These are the activations of a small neural network, seen along a few directions. Each row is one input.
Each table varies a few parts of the input and shows all the possible inputs, shuffled.
A made-up example of a description, with smaller parts first: one of 8 places around a ring, together with either a single point or one of 9 places around a ring or (one of 3 separate values, together with one of 4 places along a line).
Shared parts are said once, and a part with two or three values counts as separate values.

A family of inputs:
row 1: [-41  12   9 -55 -23 -22  28  22 -15  15 -39]
row 2: [-47 -26  22 -12   8 -55   0  51 -15 -16  -9]
row 3: [ 19  41 -16 -11  -4  10 -15 -43  42 -38  31]
row 4: [-47  14  32 -56  26   3  15 -16 -16 -38  26]
row 5: [ 65  35   3   4   8  61  28 -40 -44   0  16]
row 6: [ 27 -49 -29  42  29 -14 -64  16  37   2 -19]
row 7: [ 29 -32 -32  61  54 -16 -39  23  28  17 -27]
row 8: [ 31   7 -26  43  15 -49   4  22  39  10 -13]
row 9: [ -2  27  39 -68  14  42  -6   1 -74 -14  20]
row 10: [-12 -46 -18  64   5  13 -59  34  31   7 -10]
row 11: [ 17 -53 -21  75  52  -5  -3  16  11  16 -24]
row 12: [ 59  20  -8  -4  -7 -25  36   0  37  18 -14]
row 13: [ 79  52 -12 -17  14  46   1 -32 -26   5  12]
row 14: [ 22  -8  26  13 -48  12  47  -6  25  12 -10]
row 15: [  0 -37  -3  54 -28 -20  22   9  18   3 -11]
row 16: [ -1  14  -2  -5 -29  33  -3 -53  31 -33  31]
row 17: [ -3 -23  -9  41 -43 -24 -15  15  38  -5  -1]
row 18: [ 74  38 -13 -31 -13  47 -28 -36 -18 -12  23]
row 19: [-10  27   7 -67  -2  37 -10 -13 -81  18  36]
row 20: [-59  20  15 -51   9  -5   3 -37 -19  -2  40]
row 21: [-64 -54   0  13  39 -34 -51  39 -23  37  -7]
row 22: [ 22   1 -14  32 -17 -47 -29  14  44 -12  -9]
row 23: [ 28  51 -12   2  26  10  13 -47  36 -16  21]
row 24: [ 22 -19 -13  57   5 -32  38  15  16   3 -14]
row 25: [-66 -47 -14   2  42 -13 -42  41 -20  15 -53]
row 26: [ 46  12  -9  -9 -44 -24   3  -2  41   1  -4]
row 27: [ 13   7  -9   2 -62   5  16  21  40   2   8]
row 28: [-49 -63  10   5  55 -23 -39  61 -20  -2 -18]
row 29: [ -5 -68 -13  73  21  14 -17  22  13  14 -20]
row 30: [-61 -21   8  -5  -5 -67 -10  29 -16  26   3]
row 31: [-31  -2  20 -53 -23 -34  22  17 -14  36   9]
row 32: [ -4   8   7  15 -12  36  32 -55  17 -26  26]
row 33: [-21  44   6 -66  -3  50 -11 -12 -78  -2 -11]
row 34: [-67 -10  -4 -10  -7 -52  -5  34 -17   3 -43]
row 35: [-69  33   8 -53  10   6   8 -36 -18 -20  -7]
row 36: [ 36  16   6  22 -15  -9  60   6  20  14  -9]
row 37: [ 36  32  12   4 -21  82  15 -24 -33  -4  25]
row 38: [ 20  20  -2  14  22  18  49 -59  17 -21  22]
row 39: [-25   2  51 -50 -11 -30  24  30 -13  -3 -10]
row 40: [ 42  27  -3 -17 -38  76 -18 -28 -21  -8  31]
What do these inputs look like to the network? -> one of 5 places along a line, together with either one of 3 separate values or one of 5 places around a ring
The inputs of row 21 and row 31 match in every part but the place on the line of 5. If row 11 is changed in the same way as row 21 into row 31, which row does it become? -> row 36
A walk changes only the place on the ring of 5. It starts at row 13 and steps to row 18. List the rest of the walk in order. -> row 40, row 37, row 5
List by row number the other rows that have the place on the line of 5 in common with row 15. -> row 2, row 8, row 17, row 22, row 24, row 30, row 34

A family of inputs:
row 41: [-32 -14  18 -25   9 -15   3  22 -13   6   0]
row 42: [-29 -15   2 -23  16 -20 -14  22 -30  12 -19]
row 43: [-36  -2   6 -19  -4 -15  10  -5   2  -6  -7]
row 44: [ 10  43   0 -32   4  70 -16 -51 -33 -30  40]
row 45: [  2 -32   1  34   7 -10  -9  30   8  10  -9]
row 46: [-12  -9   3 -10   5 -23   7  -5  23 -13   8]
row 47: [ 19 -26 -13  48   7 -15  -5   3  49  -5  -1]
row 48: [  2 -27 -16  34  15 -15 -31  35  -5  18 -27]
row 49: [ 50  58   1 -15  -3  22  23 -27 -12  -1  13]
row 50: [ -5 -18 -14  43  -3 -11   1  -1  25   5 -16]
row 51: [ 31  43  12 -34 -52  30  31 -22 -13   3  18]
What do these inputs look like to the network? -> either one of 3 separate values or (one of 2 separate values, together with one of 4 places along a line)

A family of inputs:
row 52: [ 17 -34  12  32 -26 -58  25  32  52  -6   9]
row 53: [-46  14 -22   1 -10  36 -20 -70  39 -45  29]
row 54: [ 21  -8  14  26   6 -65  21   5  60   4 -43]
row 55: [  7  34   2 -14 -32  57  29 -13 -19 -10  -9]
row 56: [-23   1   5  -7  18  22 -17 -56  36 -55  70]
row 57: [-43  -8  21 -19  17 -71  19  14  22  17 -35]
row 58: [-45 -68  13 -25  31 -15 -16  30 -30  12   6]
row 59: [ -3 -28   5  38 -42 -32  19   8  60  13 -44]
row 60: [  2 -14 -23  32  69   1 -46  32 -11  26 -29]
row 61: [-26 -30 -30  57  17  21 -52  35 -25  13 -23]
row 62: [ 33  55   6 -35  -1   1  -1 -10 -28 -17  -5]
row 63: [ 10  35  -6 -25 -53  28  -3 -15 -28  -7  -6]
row 64: [ 11  34  -7 -36 -60  20 -31 -13 -18  19   3]
row 65: [  0 -50 -18  47  38   0 -47  37 -31  20  22]
row 66: [ 28  54  -3 -28  14  28  36 -13 -16  -3  -4]
row 67: [ 22 -32 -43  72 -15   4 -13  25  31  -1 -28]
row 68: [ 33  13  26 -25  -8  38  32  -7 -25 -18  32]
row 69: [ 51 -50  -9  51  15   0 -13  36  42   2  -1]
row 70: [  4  37  15   7 -23  58  49 -33 -33   0   2]
row 71: [-25  31 -16 -12  40   7 -16 -70  38 -53  31]
row 72: [ 38  11   5 -57 -36   3 -25  -6 -19  14  42]
row 73: [ 34  17   9 -43 -27  16   2  -3 -25  -5  33]
row 74: [ 27  24  21  -4  -1  43  56 -22 -33  12  49]
row 75: [-48 -24   9 -17  55 -34 -23  17 -31   6 -39]
row 76: [-70 -49   2  -8  11   3 -22  20 -29  15 -38]
row 77: [-69 -23   2  -5 -34 -46  24  33  16   4 -20]
row 78: [-47 -37  19  -8  -9 -63  26  36  10   7  19]
row 79: [ 33  50 -10 -59  -8  -3 -23  -9  -9  16   1]
row 80: [ 48 -12 -19  61  28 -24 -23  14  38  13 -32]
row 81: [ 26  60  18   2  24  26  52 -35 -35   6   8]
What do these inputs look like to the network? -> one of 3 separate values, together with either a single point or one of 4 places along a line or one of 5 places around a ring
The inputs of row 76 and row 58 match in every part but the choice among 3 separate values. If row 61 is changed in the same way as row 76 into row 58, which row does it become? -> row 65
List by row number the other rows that have the choice among 3 separate values in common with row 60. -> row 54, row 57, row 62, row 66, row 71, row 75, row 79, row 80, row 81
Which other rows does row 54 become when the choice among 3 separate values takes its other values? List them by row number. -> row 52, row 59

A family of inputs:
row 82: [ 27  28 -51  76  54  38 -57 -31  28   5  -2]
row 83: [-32 -25  38  -6 -11 -46  18  86  14   9 -47]
row 84: [ 35  47  26 -81 -36   9  34 -18 -35  16   2]
row 85: [ 56  40  19  -4 -47  11  60 -35 -25  -2  15]
row 86: [-18 -23  25  47 -15 -17  39  67  58  25 -48]
row 87: [-75 -65 -10 -36 -18 -75 -18  34   8  -6  33]
row 88: [ 14 -36 -25  94 -32 -76  -7   5  60 -23  27]
row 89: [  4 -10  -6 -14  20  56 -48  43 -59   8 -32]
row 90: [ 38   8 -57  29  26  41 -40  11 -38  30 -21]
row 91: [-53 -33  25 -31  75  26 -68 -30 -37  24  22]
row 92: [ 58  58 -27  11 -14   0  41 -87  35 -56  11]
row 93: [-56  11  43 -85  -4  32  46 -46  -9 -31  41]
The inputs of row 93 and row 85 match in every part but one. If row 91 is changed in the same way as row 93 into row 85, which row does it become? -> row 90
What do these inputs look like to the network? -> one of 3 separate values, together with one of 4 places along a line
Which other rows does row 84 become when the choice among 3 separate values takes its other values? List them by row number. -> row 83, row 89
